A small network was trained on made-up records. Each row is its average activation on records with the value named, seen along a few directions.
Values that are neighbours, or in one group, have similar rows; names and order tell nothing.
In the rows, zero is written as 500.
Strong random noise was added to every row along 9 fixed directions; ignore it. To show where, here is one row again and again, with new noise each time:
[386 451 341 476 611 340 414 344 440 567 603 487 310 426 610 406 510 526
 557 594]
[695 556 607 497 382 574 752 636 589 580 362 572 449 444 703 494 532 410
 406 477]
[426 290 521 567 472 590 343 177 545 526 454 539 551 621 331 374 324 303
 333 517]
[339 571 430 444 712 248 582 645 603 482 614 277 441 454 635 555 569 665
 529 518]
[652 689 370 389 294 612 526 529 355 527 510 430 498 376 431 536 678 441
 372 403]
[449 536 397 579 552 435 722 595 556 466 463 492 516 495 521 421 595 390
 442 460]
[655 654 397 636 485 332 522 484 369 229 562 581 670 467 295 538 384 589
 730 348]
[548 613 429 391 490 559 616 531 543 576 550 361 498 446 532 496 604 447
 226 486]
[264 512 397 690 336 431 459 500 477 538 464 300 438 611 416 483 565 440
 358 354]
[426 410 395 476 568 428 425 326 448 576 538 554 340 436 583 378 529 434
 536 597]
[626 576 483 523 353 506 422 361 394 579 546 512 383 448 554 483 464 508
 419 475]


Field DUTAM:
geniv: [459 609 465 546 185 578 746 825 554 584 294 345 481 529 686 612 732 463
 302 343]
kat: [683 478 631 387 347 589 420 379 513 686 483 537 407 447 666 506 406 513
 381 582]
guf: [439 559 309 226 639 559 557 687 470 547 507 416 455 363 569 592 695 592
 533 621]
ginof: [565 425 532 423 465 512 400 384 500 548 481 541 550 474 432 539 328 489
 581 536]
nena: [616 450 694 633 467 562 512 416 585 393 500 551 719 601 404 522 395 439
 358 435]
bodu: [561 496 500 558 286 491 665 600 511 488 335 585 444 558 674 587 465 530
 518 382]
lam: [314 424 646 719 524 394 267 395 481 557 597 482 343 633 413 477 485 536
 608 531]
tid: [622 504  53 428 457 591 648 349 426 481 533 509 576 481 234 406 272 401
 429 466]
sifum: [480 417 826 867 627 518 647 556 622 447 424 750 585 697 615 310 535 391
 468 493]
gado: [395 376 539 360 638 425 517 500 580 537 525 444 472 448 641 477 487 527
 516 634]
vusin: [638 731 644 456 444 582 571 666 396 483 567 505 537 441 626 561 768 542
 353 476]
rumav: [433 463 661 792 617 388 554 553 571 446 523 587 575 603 475 396 462 423
 586 486]
zegam: [383 561 337 252 644 508 655 911 440 528 419 529 298 263 708 498 975 549
 847 598]
zama: [502 732 359 656 559 498 625 567 422 547 666 447 496 550 409 428 599 520
 295 470]
bomub: [474 347 417 530 375 562 477 386 557 639 425 605 272 555 710 514 195 586
 455 563]
zezo: [454 545 390 793 423 531 650 410 498 708 517 566 224 619 673 359 354 469
 246 512]
reb: [598 429 744 390 618 682 509 398 684 518 510 575 570 566 595 522 288 520
 288 608]
bif: [677 589 886 708 713 378 327 420 432 528 691 713 343 512 612 419 462 606
 646 617]
dubu: [575 695 448 626 387 419 474 526 403 493 626 360 499 489 450 556 530 621
 421 400]
busod: [453 607 304 606 420 442 574 486 478 714 647 359 348 518 579 446 425 528
 272 503]
zat: [367 511 224 522 457 534 474 429 343 386 492 535 562 529 369 463 546 435
 508 423]
The values of DUTAM form a ring.
Which values are neighbours of rumav? Give them in the order they are listed.
> ginof, busod
Which values are neighbours of bomub? Give them in the order they are listed.
> guf, reb
Which values are neighbours of nena? Give them in the order they are listed.
> geniv, gado
Which values are neighbours of zezo? Give them in the order they are listed.
> zegam, zama
Fewest steps between tid and bodu?
> 9

Field SIG:
digu: [549 523 498 583 451 384 638 600 515 537 417 584 355 392 847 485 516 632
 636 504]
bazos: [449 408 626 609 507 432 473 402 465 410 410 705 482 515 464 409 553 380
 645 488]
tosi: [409 721 452 499 304 590 409 721 319 509 471 345 490 484 310 632 829 509
 535 335]
mir: [432 526 256 348 696 469 619 525 433 431 588 544 464 345 636 476 524 570
 575 603]
pubi: [363 405 673 420 430 536 390 601 576 546 403 366 481 541 653 582 504 606
 524 462]
doz: [532 567 675 427 440 373 535 636 589 496 492 426 502 448 588 644 594 625
 549 411]
fode: [369 470 420 611 561 446 594 532 470 508 482 518 489 526 400 395 572 331
 550 514]
metil: [535 588 412 608 673 438 609 398 402 610 674 573 358 449 507 338 647 412
 372 568]
ralu: [561 526 668 707 674 413 489 472 521 489 585 591 472 645 594 449 388 605
 495 536]
rasam: [692 511 348 316 346 420 585 593 324 537 396 683 342 286 737 526 686 480
 870 541]
sesig: [411 491 701 679 345 502 432 590 614 518 475 355 470 650 433 500 546 474
 381 468]
kuv: [592 567 552 764 464 586 535 467 498 329 527 623 712 682 303 501 344 495
 368 398]
roto: [405 453 531 407 635 529 438 609 565 477 483 391 566 485 364 546 560 495
 622 487]
gokoz: [396 556 365 662 550 346 515 493 450 525 588 462 426 465 575 405 586 469
 509 568]
The values of SIG form a ring.
Going along SIG from roto by way of its neighbour metil, in what order are tosi, pubi, fode, rasam met?
> fode, rasam, pubi, tosi
Which values are neighbours of bazos? Give them in the order they are listed.
> digu, doz
Which values are neighbours of kuv? Give them in the order they are listed.
> mir, ralu

Field MELU:
vosop: [156 439 613 529 886 216 194 402 591 440 774 207 562 660 324 559 451 708
 514 568]
raza: [601 484 812 535 799 603 560 413 556 367 560 783 690 493 464 274 766 255
 436 622]
gug: [511 306 516 296 690 634 560 401 551 765 529 649 282 368 827 306 659 316
 442 840]
gel: [550 508 544 197 641 572 509 529 545 630 574 420 397 380 596 565 512 546
 431 620]
vitub: [464 427 429 436 453 430 443 422 459 509 501 531 463 424 515 466 563 408
 567 539]
mekif: [265 339 324 441 507 397 201 375 342 600 505 500 299 432 508 437 551 484
 776 589]
luser: [658 344 380 198 467 545 382 214 451 486 508 610 489 377 527 515 211 544
 544 560]
mezud: [485 500 647 710 354 490 454 542 585 484 424 476 450 662 492 583 299 667
 537 416]
kobib: [810 440 565 496 795 624 521 248 489 392 579 936 579 447 505 290 342 400
 562 713]
pesib: [367 453 547 501 641 363 505 568 513 424 467 540 541 483 551 563 563 563
 705 533]
liga: [563 392 420 562 597 396 533 286 561 496 542 558 512 518 573 371 292 475
 437 587]
vozof: [594 660 801 921 157 545 468 539 464 727 442 502 254 642 683 544 448 614
 329 334]
The values of MELU form a line.
Which values are neighbours of vosop? Give them in the order they are listed.
> gel, mekif
Which values are neighbours of pesib? Give them in the order they are listed.
> raza, gug
Which values are neighbours of mezud? Give them in the order they are listed.
> kobib, vozof
